A small network was shown many inputs. Here are its activations along a few directions, one row for each input.
In each table, some parts of the input vary, and every possible input appears once, in random order.
A made-up example of a description, with smaller parts first: one of 8 places around a ring, together with either a single point or (one of 2 separate values, together with one of 4 places along a line) or one of 11 places around a ring.
Shared parts are said once, and a part with two or three values counts as separate values.

Table:
row 1: [-27.8 -51.2   2.3 -21.2 -16.1 -35.4  77.6  -0.1  29.6 -20.4  -7.4  76.2]
row 2: [ 44.8 -41.4  -7.4  -0.8  63.8 -23.1  29.4 -44.7 -34.0 -86.7   9.0  72.9]
row 3: [-19.3 -58.9  -0.9 -15.2 -34.6 -40.4  20.4  10.5  51.3 -25.4  15.5  50.8]
row 4: [ 23.4  22.9  54.1  24.4  -2.2  22.8 -66.1  27.7 -34.2  30.7 -70.3  -1.9]
row 5: [ 23.3 -14.6  64.3   8.4  32.2  29.8 -81.6  32.0 -52.0  30.7 -32.7 -35.1]
row 6: [ 22.6  84.5  -1.5  25.5 -28.3  29.4 -33.3  -0.8   7.3  26.7 -14.0 -53.6]
row 7: [-36.6 -38.3 -59.2   6.2 -34.0 -29.1  31.5 -17.2  50.3   0.7  30.7   2.2]
row 8: [  6.6  40.3  -6.3  45.7  -4.5  37.1 -49.3   4.8 -37.5  55.9 -51.5 -48.2]
row 9: [  8.8  32.0   8.3  -3.0  29.6  37.5 -58.0  23.9 -27.4  16.3  34.1 -94.7]
row 10: [ 23.3  16.5  65.1 -27.4  33.0  24.0 -77.1  43.7 -23.3  -7.3  19.0 -55.6]
row 11: [ 37.8  68.5  59.3   3.8 -28.4  16.6 -49.6  23.9  11.6   1.2 -30.1  -7.4]
row 12: [ 22.4  77.6   0.1 -12.7  -2.0  17.8 -46.5  19.9   0.2  18.2  38.3 -71.3]
row 13: [-48.3 -21.0 -63.4 -13.9  -8.1 -14.0  89.0 -33.5  36.9   7.6   1.7  40.4]
row 14: [-29.1 -42.9  -8.0 -37.0  -6.2 -23.6  81.2  -5.8  38.8 -17.6 -16.4  87.3]
row 15: [ 36.7  61.7  57.5 -35.9   0.3   3.6 -64.0  41.6   4.6  -5.7  25.2 -29.6]
row 16: [-25.4 -57.5   2.2 -16.8 -34.0 -34.0  61.4  -6.2  20.5 -25.5   2.1  68.6]
row 17: [  7.4   2.6   6.7  31.6  29.5  43.2 -63.9  11.7 -54.3  54.4 -14.4 -75.7]
row 18: [ 18.7 -16.0 -66.1  31.1  60.6 -11.1  43.1 -70.7 -34.9 -57.6  32.6  23.8]
row 19: [-43.5 -35.3 -53.4   5.4 -33.7 -24.7  70.2 -33.0  18.7  -0.5  18.4  21.8]
row 20: [-45.8 -29.5 -53.5   1.6 -16.9 -26.5  85.8 -27.8  27.7   4.4  10.1  29.1]
Describe the family of inputs behind these rows.
Answer: one of 2 separate values, together with either a single point or one of 4 places along a line or one of 5 places around a ring
Changing only the choice among 2 separate values turns row 17 into row 5. The same change can be made to row 18. Which row results?
Answer: row 2

Table:
row 21: [ -0.3  -2.9  32.3   2.1 -27.7   0.9 -17.0  19.8   9.8   9.1 -29.9  13.0]
row 22: [  5.8  27.7 -18.2  23.7   3.3  18.8 -12.5 -10.3 -20.8  23.3 -11.9 -29.1]
row 23: [  8.4  10.8  30.6 -15.6 -26.4 -12.5 -19.3  24.1  25.3  -3.3   2.2   9.8]
row 24: [-33.4 -46.6 -49.0   6.2  -9.1 -23.1  68.4 -30.3  22.7  -4.9  -7.7  51.1]
row 25: [ 15.3 -17.6  37.2  -5.2  24.1   1.4  -3.1   7.6 -20.5 -14.2 -23.7  30.3]
row 26: [ 13.5 -11.5  -3.8  22.8  29.7   7.4 -23.4 -10.4 -38.3  -2.3  -2.9 -14.9]
row 27: [-19.3  12.0   1.0   3.3 -22.2  15.7 -11.1  13.1   2.8  43.6 -14.8 -29.3]
row 28: [-26.2 -30.3 -41.5 -12.3 -15.1 -31.8  74.2 -27.5  29.7 -28.9  31.2  40.3]
row 29: [ 20.7  -4.6  32.7 -27.2  23.0  -5.5  -8.3  10.0  -8.0 -31.3   4.5  27.6]
row 30: [  8.8  40.4 -16.7   7.9   7.8  13.6 -13.0  -8.3  -2.1   3.8  16.2 -38.5]
row 31: [ 20.7  -2.1  -4.7   5.0  31.2   8.2 -24.0  -9.9 -21.0 -20.5  23.0 -22.7]
row 32: [-14.0  24.7   0.1 -10.8 -18.7   6.9 -10.9  22.3  20.3  25.7  13.6 -37.5]
Describe the family of inputs behind these rows.
Answer: one of 2 separate values, together with either a single point or one of 5 places around a ring
Changing only the choice among 2 separate values turns row 32 into row 27. The same change can be made to row 31. Which row results?
Answer: row 26
Which other rows does row 29 become when the choice among 2 separate values takes its other values? List them by row number.
Answer: row 25
